These are the activations of a small neural network, seen along a few directions. Each row is one input.
Each table varies a few parts of the input and shows all the possible inputs, shuffled.
A made-up example of a description, with smaller parts first: one of 8 places around a ring, together with either a single point or one of 9 places around a ring or (one of 3 separate values, together with one of 6 places along a line).
Shared parts are said once, and a part with two or three values counts as separate values.
In the rows, 128 means zero.

Other details of the inputs vary at random and push rows far along three fixed directions, the same in every table; ignore that.

Rows:
row 1: [131 185 182 123 128 172 176 115 156 128 138  95  93]
row 2: [118  73  74 142 110  51 117 118 102 140 149 112 174]
row 3: [127 148 165 131  80 106 110  81 120 122 189 129 140]
row 4: [128 128 134 130 182 167 148 140 158 130  77 125 108]
row 5: [150 137 134 120 141 164 171 185 156 124  70 104 118]
row 6: [123  63  69 132 123  62 128 139 119 146 137 128 164]
row 7: [121 177 187 120 125 164  98  81 134 116 162 161 100]
row 8: [129 100 108 140 109  78 201 158 155 140 116  56 150]
row 9: [137 141 122 119 161 171 119 156 124 123  80 142 112]
row 10: [134 147 158 129  89 123 152 106 140 128 163  97 136]
row 11: [130 186 179 122 138 183 169 115 154 127 135 100  89]
row 12: [115 155 143 143  72  64  76  98  73 109 190 128 139]
row 13: [118 153 151 133  80  97 117  80 104 130 197 112 138]
row 14: [141  83  92 106 155 146  58 156 114 124  95 218 142]
row 15: [131 141 124 121 147 148 107 148 114 122 110 151 110]
row 16: [112 127 151 142 110  75  83  87 114 119 170 158 136]
row 17: [132  67  51 113 118  91  98 168 100 135 116 153 166]
row 18: [130  84  66 105 172 148  50 153  97 130 101 218 130]
row 19: [121 179 172 139 127 143  49  95  92  96 155 167 104]
row 20: [121 133 159 152  99  74 117  96 126 118 165 116 140]
row 21: [130 115 123 130 153 214 159 127 156 119  94 146 102]
row 22: [133 133 136 108 147 177 132 126 148 139 118 153 116]
row 23: [123 115 138 134 164 141  75 107 136 118 121 178 120]
row 24: [127 197 163 140 140 166 147 134 116 110 110  75  94]
row 25: [129 145 172 153  94  80 169 117 148 122 146  76 136]
row 26: [114 136 154 148 100  70 120  97 123 121 167 116 136]
row 27: [128 103 101 131 171 144 162 153 150 138  80 100 129]
row 28: [124  55  70 165  89  66 205 148 134 132 119  63 164]
row 29: [134 132 119 106 174 206 139 134 149 137  96 135 113]
row 30: [131 153 146 136  67  92 194 110 129 137 169  44 148]
row 31: [131 180 168 133 117 131 137 136 120 115 129 114 102]
row 32: [125  63  73 131 120  61 129 139 122 146 135 132 164]
row 33: [132  83  79 102 160 144  52 155 108 127  97 223 137]
row 34: [138 104 102 114  98 117 200 154 155 148 128  72 153]
row 35: [127 170 165 131 112 124 108 127 113 110 138 137 113]
row 36: [129 173 160 130 114 153 175 109 139 130 144  68 117]
row 37: [136  52  50 118 105  74  68 153  88 133 133 176 183]
row 38: [129 132 147 126 174 164 158 149 174 128  79 126 102]
row 39: [111 175 189 146 152 139  89  82 126 113 145 155  91]
row 40: [143 124 136 103 133 168 186 156 176 142  98 117 124]
row 41: [123 161 166 115 138 165  83  82 124 124 162 184 101]
row 42: [136  97 100 112  95 108 173 143 145 147 139  99 158]
row 43: [136 107 114 120  98 118 143 123 137 137 150 113 154]
row 44: [122 115 122 129 177 151 120 134 144 134  95 148 113]
row 45: [135 107 119 124 168 143 173 163 170 141  78 123 116]
row 46: [124  84  96 123 177 136  79 123 129 134  99 190 135]
row 47: [119 146 133 170  77 106 153 120  95 100 148  79 122]
row 48: [141 142 135 107 167 209 176 147 169 140  81 113 107]
row 49: [129 146 168 120 109 139  92  86 129 121 167 166 128]
row 50: [122 183 169 138 112 119  95 110  96 109 157 136 103]
row 51: [114 147 120 143  96  83  78 108  67 117 175 123 137]
row 52: [128  99  88 112 152 135  50 141  93 129 113 209 135]
row 53: [145  92  84 103 140 161 210 180 169 160  84  86 143]
row 54: [131  69  46 119 114  83 104 165  89 142 122 138 170]
row 55: [133 156 160 125  89 116 183 118 144 137 159  85 126]
row 56: [135 123 146 130 172 165 148 145 173 126  80 132 110]
row 57: [116 166 158 121 147 176  81  81 116 123 160 165 103]
row 58: [129 185 163 139 120 140 154 142 120 117 120  82 103]
row 59: [125 140 114 124 156 155  73 128  94 117 113 161 117]
row 60: [140  79  53 126  93  71 169 181 106 145 110  71 178]
row 61: [105 137 146 157  90  49  92  75  92 123 195 118 142]
row 62: [126 122 122 137 153 131 185 154 155 139  94  77 121]
row 63: [125 115 134 123 176 147 100 126 146 130 103 187 109]
Each input here is: one of 3 separate values, together with either a single point or (one of 4 places along a line, together with one of 5 places along a line).
Question: Changing only the choice among 3 separate values turns row 6 into row 11. The same change can be made to row 39. Which row results?
Answer: row 22
Question: Changing only the choice among 3 separate values turns row 16 into row 40. The same change can be made to row 2. Which row results?
Answer: row 36
Question: Start at row 27 and move only the place on the line of 5, one step at a time. The first step leads to row 62. Which rows follow, in order?
Answer: row 6, row 8, row 23
Question: Which other rows does row 15 become when the choice among 3 separate values takes its other values? List them by row number.
Answer: row 1, row 32

Rows:
row 64: [128  80 117 102 152 139 101 119 153 137 124 192 138]
row 65: [139  96 102 103 167 178 133 125 149 155 117 163 129]
row 66: [114 113 108 137  94  71  12  78  57 108 190 194 161]
row 67: [127  72  57 128  90  33 150 153  98 152 137  92 189]
row 68: [120 185 163 131  94 113 112 111 101 115 169 109 118]
row 69: [123  70  78 104 146 149  98 112 133 152 137 184 153]
row 70: [111 204 196 160  92  89 102  70  85 100 184 107 104]
row 71: [134 130 129 133  83 115 243 133 166 149 140  24 146]
row 72: [128 121 112 134 106  88  76 114  85 129 163 144 154]
row 73: [139  95 125 103 167 162 122 128 172 145 103 181 123]
row 74: [124 162 163 138 164 181 125 137 136 115  83 144  87]
row 75: [118 151 172 129 111 101 100  69 133 131 185 148 128]
row 76: [129 160 149 142 113 115 216 160 142 134  98  34 119]
row 77: [136 140 145 137  90 139 242 131 173 140 131  33 128]
row 78: [131 172 155 114 146 180 128 147 133 117 105 132  96]
row 79: [135 175 166 134 133 155 132 131 129 116 117 106 104]
row 80: [110 186 175 164  95  69 115  85  93 107 184  73 111]
row 81: [133  87  63 117  78  58 139 162 100 148 150  99 177]
row 82: [118  93  91 129 175 131  67 136 112 124 104 186 129]
row 83: [122 197 192 159  82 105  90  78  90  94 184 111 114]
row 84: [139  76  87 110 131 151 193 151 165 154 107 107 152]
row 85: [128 147 145 136 168 173 120 141 132 118  87 155  95]
row 86: [121 137 134 133 177 159 121 143 140 120  87 128 101]
row 87: [134 170 159 120 152 192 128 150 133 116 102 142  86]
row 88: [125 151 144 142 169 158 137 145 143 108  91 120  96]
row 89: [131  91 125 108 166 170 120 131 175 135 100 191 126]
row 90: [121 158 158 143 175 176 122 138 143 105  85 135  84]
row 91: [130  97  85 117 111 110  69 135  87 122 146 186 148]
row 92: [147  81  71 119 110  98 156 175 124 138 103  99 167]
row 93: [143  40  73 114 102  79 172 153 160 156 127 123 176]
Question: Changing only one part turns row 90 into row 80. The same change can be made to row 77. Which row results?
Answer: row 65
Question: What is each input in this table made of?
Answer: one of 5 places along a line, together with either one of 2 separate values or one of 4 places along a line
Question: Which other rows does row 76 become when the place on the line of 4 takes its other values? List them by row number.
Answer: row 68, row 79, row 86
